These are the activations of a small neural network, seen along a few directions. Each row is one input.
In each table, some parts of the input vary, and every possible input appears once, in random order.
Descriptions start from the smaller parts, as in this example, which fits no table here: one of 5 places around a ring, together with either a single point or one of 11 places along a line or (one of 3 separate values, together with one of 6 places along a line).
Shared parts are said once, and a part with two or three values counts as separate values.

Other details of the inputs vary at random and push rows far along two fixed directions, the same in every table; ignore that.

A family of inputs:
row 1: -.32, -.09, -.20, .01, .20, -.22, .35, -.39, .06, .15, -.37
row 2: -.20, -.27, .39, .04, -.49, -.21, .06, -.59, -.04, .05, -.34
row 3: -.18, -.07, .18, -.01, .31, -.23, .60, -.10, .14, .12, -.35
row 4: .17, .21, .02, -.03, -.07, .13, -.22, .32, .00, -.13, .24
row 5: .10, -.05, -.13, .02, -.07, .10, -.44, .03, -.16, -.08, .26
row 6: .23, .00, .28, -.01, .03, .09, -.23, .34, -.08, -.12, .30
row 7: .09, .19, .14, -.03, -.17, .17, -.18, .38, -.04, -.29, .34
row 8: .07, -.07, -.08, .01, -.12, .16, -.42, .09, -.17, -.16, .34
row 9: -.20, -.37, .49, .04, -.49, -.03, .21, -.45, -.01, .05, -.26
row 10: -.27, -.23, .21, .06, -.62, -.01, .12, -.56, -.01, .05, -.30
row 11: -.17, .25, -.65, -.02, .72, -.22, .32, .01, .15, .17, -.24
row 12: -.31, .24, -.07, -.04, .11, -.34, .41, -.24, .16, .04, -.41
row 13: -.23, .03, .42, .01, -.65, .04, .40, -.24, .15, -.06, -.29
row 14: .17, -.28, .32, .03, -.27, .18, -.31, .10, -.18, -.12, .31
row 15: .08, -.11, -.01, .05, -.33, .17, -.40, -.03, -.16, -.11, .25
row 16: -.01, .11, -.07, .04, -.44, .16, -.39, .00, -.12, -.19, .22
row 17: .23, .24, -.53, -.05, .27, .18, -.41, .36, -.07, -.07, .35
row 18: .31, -.05, .36, .01, -.26, .19, -.19, .25, -.04, -.05, .23
row 19: .00, .06, -.11, -.04, .84, -.23, .52, .24, .16, .17, -.18
row 20: -.17, .05, .10, -.03, .29, -.40, .43, -.25, .13, .15, -.43
row 21: .32, .01, .27, -.01, .00, .15, -.19, .37, -.04, -.05, .29
row 22: -.03, .28, -.42, -.08, .76, -.20, .47, .19, .21, .22, -.27
row 23: .43, .10, -.04, -.03, .46, .06, -.28, .50, -.05, .02, .32
row 24: -.01, .28, -.40, -.09, .75, -.15, .51, .24, .25, .22, -.25
row 25: -.07, .06, -.57, -.02, .76, -.25, .21, -.10, .08, .29, -.24
row 26: -.04, .09, -.06, .04, -.46, .15, -.38, -.02, -.13, -.23, .24
row 27: -.15, .29, -.34, -.06, .76, -.26, .46, .18, .17, .09, -.22
row 28: .04, .00, -.10, .03, -.29, -.03, -.64, -.12, -.20, -.14, .22
row 29: -.21, -.25, .18, .03, -.66, .10, .17, -.52, .04, .10, -.30
row 30: -.10, .29, -.35, -.06, .74, -.21, .49, .22, .21, .12, -.21
row 31: -.46, -.05, .16, .05, -.71, -.01, .21, -.50, .01, -.17, -.26
row 32: .06, .19, .12, -.03, -.14, .13, -.20, .34, -.07, -.28, .32
row 33: .23, -.23, .25, .04, -.21, .12, -.36, .03, -.17, -.01, .22
row 34: .26, .00, .30, -.01, .01, .14, -.21, .38, -.05, -.13, .33
row 35: .42, -.08, -.13, -.01, .41, .11, -.40, .35, -.10, .08, .37
row 36: .14, -.09, -.04, .04, -.34, .19, -.42, -.03, -.13, -.05, .23
row 37: .08, .36, -.60, .01, .37, -.10, -.62, .27, -.11, -.14, .33
row 38: .13, .08, -.20, -.06, .83, -.17, .52, .23, .21, .33, -.24
row 39: -.15, -.23, .02, .02, .30, -.23, .43, -.32, .09, .25, -.38
row 40: -.31, -.03, .12, .05, -.72, .06, .20, -.47, .09, -.04, -.30
row 41: .24, -.07, .44, .01, -.31, .19, -.20, .25, -.07, -.14, .29
row 42: .31, .31, -.22, -.07, .34, .14, -.25, .57, .01, -.10, .36
row 43: -.24, .24, -.60, -.03, .69, -.22, .31, .00, .13, .09, -.20
row 44: .30, -.13, -.06, -.01, .41, .06, -.41, .35, -.19, -.06, .41
row 45: -.12, -.36, .46, .05, -.56, .00, .19, -.49, .03, .13, -.31
row 46: .08, .16, -.25, .01, -.15, .14, -.40, .10, -.07, -.12, .24
row 47: .05, .09, -.12, .00, -.44, .22, -.38, .01, -.10, -.14, .21
row 48: -.09, -.39, .46, .03, -.58, .09, .28, -.44, .07, .18, -.31
row 49: .25, .32, -.22, -.06, .39, .06, -.25, .52, -.03, -.11, .32
row 50: .30, -.20, .09, -.01, -.02, .15, -.35, .12, -.12, .07, .25
row 51: .15, .01, -.33, .00, .31, .06, -.48, .25, -.20, -.11, .38
row 52: -.19, -.37, .50, .04, -.50, .01, .26, -.42, .03, .06, -.26
row 53: -.11, -.22, .04, .02, .29, -.18, .47, -.27, .12, .28, -.38
row 54: -.29, .01, .41, .01, -.65, -.01, .36, -.29, .11, -.10, -.28
row 55: .36, -.11, -.10, -.01, .42, .09, -.39, .35, -.13, .01, .39
row 56: -.29, .15, .00, -.04, .19, -.18, .61, -.08, .22, .04, -.37
row 57: .03, -.11, .08, .02, -.41, .19, -.43, -.04, -.17, -.17, .28
row 58: -.42, .08, -.27, .01, .11, -.18, .47, -.30, .14, .01, -.36
row 59: -.38, -.04, .14, .06, -.70, .03, .23, -.48, .07, -.10, -.28
row 60: .27, -.01, .24, -.01, .03, .10, -.24, .32, -.08, -.10, .29
row 61: .30, -.07, .34, .00, -.27, .19, -.19, .21, -.06, -.02, .19
row 62: -.25, -.23, .21, .06, -.62, .03, .15, -.53, .02, .05, -.28
row 63: -.10, -.04, .16, .00, .28, -.21, .57, -.13, .16, .22, -.40
row 64: -.05, .03, -.58, -.03, .74, -.20, .25, -.09, .08, .32, -.26
row 65: -.07, .10, -.07, .04, -.40, .14, -.39, .00, -.14, -.25, .24
Each input here is: one of 5 places around a ring, together with either a single point or (one of 2 separate values, together with one of 6 places along a line).
Q: Changing only the place on the ring of 5 turns row 44 into row 32. The same change can be made to row 53. Which row results?
A: row 13
Q: Change only the choice among 2 separate values in row 4. List by row number the other rows that result.
A: row 42
Q: List by row number the other rows that have the place on the ring of 5 in common with row 17.
A: row 11, row 16, row 26, row 31, row 37, row 40, row 43, row 46, row 47, row 58, row 59, row 65
Q: List by row number the other rows that have the place on the ring of 5 in common with row 28.
A: row 1, row 5, row 8, row 10, row 15, row 25, row 29, row 36, row 51, row 57, row 62, row 64

A family of inputs:
row 66: -.37, .00, -.10, .01, -.13, -.16, .45, -.45, .16, .10, -.46
row 67: -.23, -.10, .22, -.01, -.01, -.18, .58, -.28, .17, .15, -.43
row 68: .21, .01, .21, -.01, -.30, .22, -.35, .23, -.10, -.14, .31
row 69: -.11, -.02, .02, .02, -.24, .02, -.05, -.17, -.03, -.04, -.04
row 70: .08, -.03, .07, .02, -.22, .09, -.38, .08, -.15, -.17, .26
row 71: -.16, -.06, .07, .01, -.24, -.04, .06, -.24, -.01, -.02, -.12
row 72: .15, -.04, -.44, -.01, .64, -.09, -.17, .10, -.08, .17, .09
row 73: .18, .11, .10, -.02, -.14, .18, -.25, .33, -.05, -.17, .31
row 74: -.19, -.01, .14, .00, -.10, -.10, .50, -.21, .16, .11, -.36
row 75: .00, -.08, .31, .01, -.14, -.03, .14, -.03, .01, -.02, -.06
row 76: -.07, .29, -.68, -.04, .86, -.20, .16, .18, .11, .11, -.07
row 77: .12, .09, -.10, .00, -.18, .15, -.45, .13, -.10, -.14, .29
row 78: .32, -.07, -.25, -.03, .78, -.02, -.12, .33, -.03, .20, .18
row 79: .07, -.10, .42, .03, -.57, .17, -.13, .00, -.06, -.13, .11
Q: What do these inputs look like to the network?
A: one of 2 separate values, together with either a single point or one of 6 places along a line
Q: Changing only the choice among 2 separate values turns row 75 into row 70. The same change can be made to row 74. Which row results?
A: row 66
Q: Change only the choice among 2 separate values in row 67. List by row number the other rows that result.
A: row 71
